A small network was shown many inputs. Here are its activations along a few directions, one row for each input.
In each table, some parts of the input vary, and every possible input appears once, in random order.
Descriptions start from the smaller parts, as in this example, which fits no table here: one of 2 separate values, together with either a single point or one of 9 places along a line or (one of 6 places along a line, together with one of 8 places around a ring).
Shared parts are said once, and a part with two or three values counts as separate values.
(in the rows, 128 means zero)

Other details of the inputs shift rows strongly along two fixed directions, in all tables alike. That doesn't count.

Rows:
row 1: [169 143 179 116 154 122 121 130 139 125 138 144 216  87]
row 2: [139 124 144 110 118  93 157 164 131  96 129 143  91 179]
row 3: [ 72 104  97 161 114 191 119 104 115 142 147 135 119 108]
row 4: [167 133 171 119 149  63 177 201 150  73 125 139 136 170]
row 5: [135 153 153 145 149 123  96 107 118 142 107 102 164  91]
row 6: [ 77 113  90 149 108 169 126 119 112 132 138 135  84 143]
row 7: [156 152 166 130 157 115 127 139 146 110 123 141 193 103]
row 8: [115 130  87 109 120 137 124  84 118 173 119  87 125 107]
row 9: [ 92 103  66 124 113 198 135  78 123 185 148 121 157  83]
row 10: [139 132  96  98 119  98 187 153 138 127 109 124 100 186]
row 11: [134 132 128 134 138 125 127 138 130 131 131 139 121 144]
row 12: [ 90 126  91 145 116 185 100  91 107 156 133 136 106 128]
row 13: [163 151 149 134 147 118 110 123 132 138 121 124 155 120]
row 14: [179 148 180 111 140  51 157 186 149  76  88 131 120 178]
row 15: [ 92  92 116 133 106 176 120 107 119 142 163 142 128 100]
row 16: [148 150 146 128 148 123 115 123 135 123 120 144 165 119]
row 17: [144 137 100  97 117  93 178 145 134 129  99 111  89 184]
row 18: [ 70  79  75 146  97 199 110  98 108 153 174 136  95 105]
row 19: [116 119  85 104 111 109 193 157 137 122 121 123  89 177]
row 20: [158 137 144 124 147 141 106 118 125 147 138 142 178 101]
row 21: [132 124 152 147 149 134 137 141 144 121 144 137 175 106]
row 22: [129 144 138 137 139 125  88  95 121 139 117 108 148  83]
row 23: [150 140 173 140 161 128 126 132 149 113 132 141 218  82]
row 24: [175 147 150 123 151 128 100 113 124 143 129 126 176  98]
row 25: [178 176 174 136 168 122 102 113 132 133 102 121 209  99]
row 26: [148 132 166 116 128  57 149 165 130  92 113 111  99 153]
row 27: [ 79 102  75 126  93 196  84  81 109 162 145 142  79 122]
row 28: [141 143 134 125 124  87 145 154 133  89 106 127  79 177]
row 29: [114 111 104 117  89 119 135 135 112 115 133 128  38 180]
row 30: [ 86 105  87 144 109 161 124 122 120 140 153 137  82 137]
row 31: [102 105 101 132  98 105 130 141 110 117 133 106  35 158]
row 32: [152 151 157 141 158 120  87 103 127 155 122 106 183  70]
row 33: [123 126 134 124 129 172  91  98 132 150 140 142 179  79]
row 34: [ 98  95 128 131 107 119 164 167 141  88 136 140  82 164]
row 35: [119 120 142 121 112  79 133 155 129 101 105 109  68 159]
Description of these inputs: one of 5 places along a line, together with either a single point or one of 6 places around a ring.
Q: The inputs of row 17 and row 19 match in every part but the place on the line of 5. If row 28 is changed in the same way as row 17 into row 19, which row does it become?
A: row 7
Q: List by row number the other rows that have the place on the line of 5 in common with row 8.
A: row 5, row 22, row 26, row 31, row 32, row 35
Q: Start at row 5 and move only the place on the line of 5, one step at a time. The first step leads to row 25. Which rows follow, in order?
A: row 12, row 6, row 3
Q: Change only the place on the ring of 6 in row 23. List by row number the other rows that result.
A: row 3, row 15, row 18, row 21, row 34

Rows:
row 36: [ 93 104 108 136  92 101 152 170 118  83 128 134   6 207]
row 37: [141 131 134 129 145 188  94  94 129 159 153 159 207  77]
row 38: [191 161 160 102 158  85 158 148 146 126 102 124 191 137]
row 39: [180 153 182 119 170  94 159 158 157 110 116 135 229 108]
row 40: [ 85 112 102 152 110 191  63  70 101 164 151 125 112  79]
row 41: [130 136 115 117 114 104 130 135 120 122 109 121  72 166]
row 42: [177 163 187 128 160  64 120 147 138 111  95 102 172 115]
row 43: [163 137 188 134 160  96 148 168 153  93 129 143 194 117]
row 44: [ 79 108  62 129  99 193  92  59 102 189 143 105 101  88]
row 45: [128 123 138 134 139 167 109 112 134 138 149 151 183  90]
row 46: [187 155 173 114 170 102 158 155 154 116 118 144 225 119]
row 47: [ 94 107  85 127  91 143 134 139 112 113 139 149  19 196]
row 48: [128 130 136 131 124 130 116 131 125 116 127 141 110 144]
row 49: [170 159 140 112 144 116 111 118 128 140 110 131 150 133]
row 50: [102 107 125 138 119  97 175 170 136  94 128 116  91 155]
row 51: [ 87  97 100 133 101 102 189 174 134  90 132 124  42 192]
row 52: [ 96 119  70 121 108 204  84  48 105 201 141 115 139  71]
row 53: [ 98 126  85 135 110 193  53  46  98 193 136 110 117  74]
row 54: [103 112 109 123 105  66 186 176 130  91 111  97  35 192]
row 55: [127 119 160 146 143 124 129 142 138 109 143 134 166  99]
Q: What do these inputs look like to the network?
A: one of 4 places along a line, together with one of 5 places around a ring
Q: The inputs of row 52 and row 54 match in every part but the place on the line of 4. If row 41 is changed in the same way as row 52 into row 54, which row does it become?
A: row 42
Q: Start at row 53 and move only the place on the ring of 5, one step at a time. The first step leads to row 44. Which rows follow, in order?
A: row 51, row 43, row 36
Q: Start at row 47 and move only the place on the line of 4, one step at a time. The first step leads to row 48. Which rows follow, in order?
A: row 36, row 40
Q: Change only the place on the line of 4 in row 37. List by row number the other rows that result.
A: row 43, row 45, row 55

Rows:
row 56: [127 130 139 138 128  72 133 170 125  88 111 116  65 172]
row 57: [135 135 159 130 137  86 148 154 134 115 115 108 135 136]
row 58: [136 144 151 151 142  99 118 138 125 112 111 113 116 131]
row 59: [117 117  98 114 113 108 184 164 128 105 112 123  71 199]
row 60: [121 125 103 121 104 152  94  92 103 149 141 129  91 122]
row 61: [106 119  89 135 105 196  65  56  98 181 137 122 121  94]
row 62: [135 130 120 123 142 167 104  79 137 176 136 119 194  64]
row 63: [149 151 156 134 142 100 114 130 126 115 117 116 141 110]
row 64: [101 123 105 145 111 162  83  94 114 148 124 110  88 103]
row 65: [159 130 151 121 130  65 141 172 128  90 110 129  82 185]
row 66: [ 66  70 100 146  94 145 180 174 132  78 154 164  45 185]
row 67: [154 153 143 111 133 107 136 134 133 118 116 140 140 141]
row 68: [159 136 194 152 174 139 130 146 151 109 152 160 250  75]
row 69: [ 86 111  95 131 107 169 100  82 108 164 131 108 124  93]
row 70: [ 67  84  94 157 115 232  80  85 113 162 189 165 147  69]
row 71: [177 153 171 131 150  95 119 136 132 122 111 125 156 130]
row 72: [105 120  83 131 114 176 124  99 109 170 140 124 116 123]
row 73: [155 138 132 113 145 118 140 141 132 136 124 130 156 130]
row 74: [ 77  92 105 146 108 209 110 101 121 139 185 164 139  88]
row 75: [204 168 182 109 173 102 139 143 150 134 108 131 244  93]
row 76: [129 108 163 143 137 132 154 169 154  88 149 161 163 130]
row 77: [104 113 116 125 109 131 123 121 121 137 124 110  98 122]
row 78: [141 150 134 115 133 146 101 101 132 149 124 135 160 110]
row 79: [ 74 109  79 149  88 142 117 116 103 122 123 114  30 154]
row 80: [137 131 152 124 139  90 128 145 132 121 117 114 141 121]
row 81: [143 139 128 120 144 130 141 112 147 139 123 116 188 101]
row 82: [ 85 105  81 130  99 112 178 151 131 114 135 114  35 190]
row 83: [164 158 163 120 153  95 138 145 142 117 106 135 155 149]
row 84: [167 155 159 114 152  89 128 149 142 114 108 141 155 144]
row 85: [163 159 157 109 149  89 146 153 144 104 101 135 155 157]
row 86: [138 134 116 119 143 163 111  78 130 172 143 122 199  61]
row 87: [168 141 158 120 135 102 116 135 131 118 113 126 131 138]
row 88: [ 99 109  75 111  95 123 178 154 117 113 134 124  31 199]
row 89: [131 127 147 114 121  68 168 173 132  92 113 113  93 164]
row 90: [ 99 111  77 129 118 168 110  87 120 170 146 124 124  95]
Q: What do these inputs look like to the network?
A: one of 5 separate values, together with either a single point or one of 6 places around a ring
Q: The inputs of row 70 and row 66 match in every part but the choice among 5 separate values. If row 84 is changed in the same way as row 70 into row 66, which row does it become?
A: row 85
Q: Change only the place on the ring of 6 in row 67. List by row number the other rows that result.
A: row 60, row 63, row 86, row 88, row 89
Q: Change only the choice among 5 separate values in row 62. List by row number the other rows that result.
A: row 81, row 82, row 86, row 90
Q: List by row number the other rows that have the choice among 5 separate values in common with row 62.
A: row 64, row 75, row 76, row 77, row 78, row 87
Q: Change only the place on the ring of 6 in row 82. List by row number the other rows that result.
A: row 57, row 58, row 71, row 72, row 83
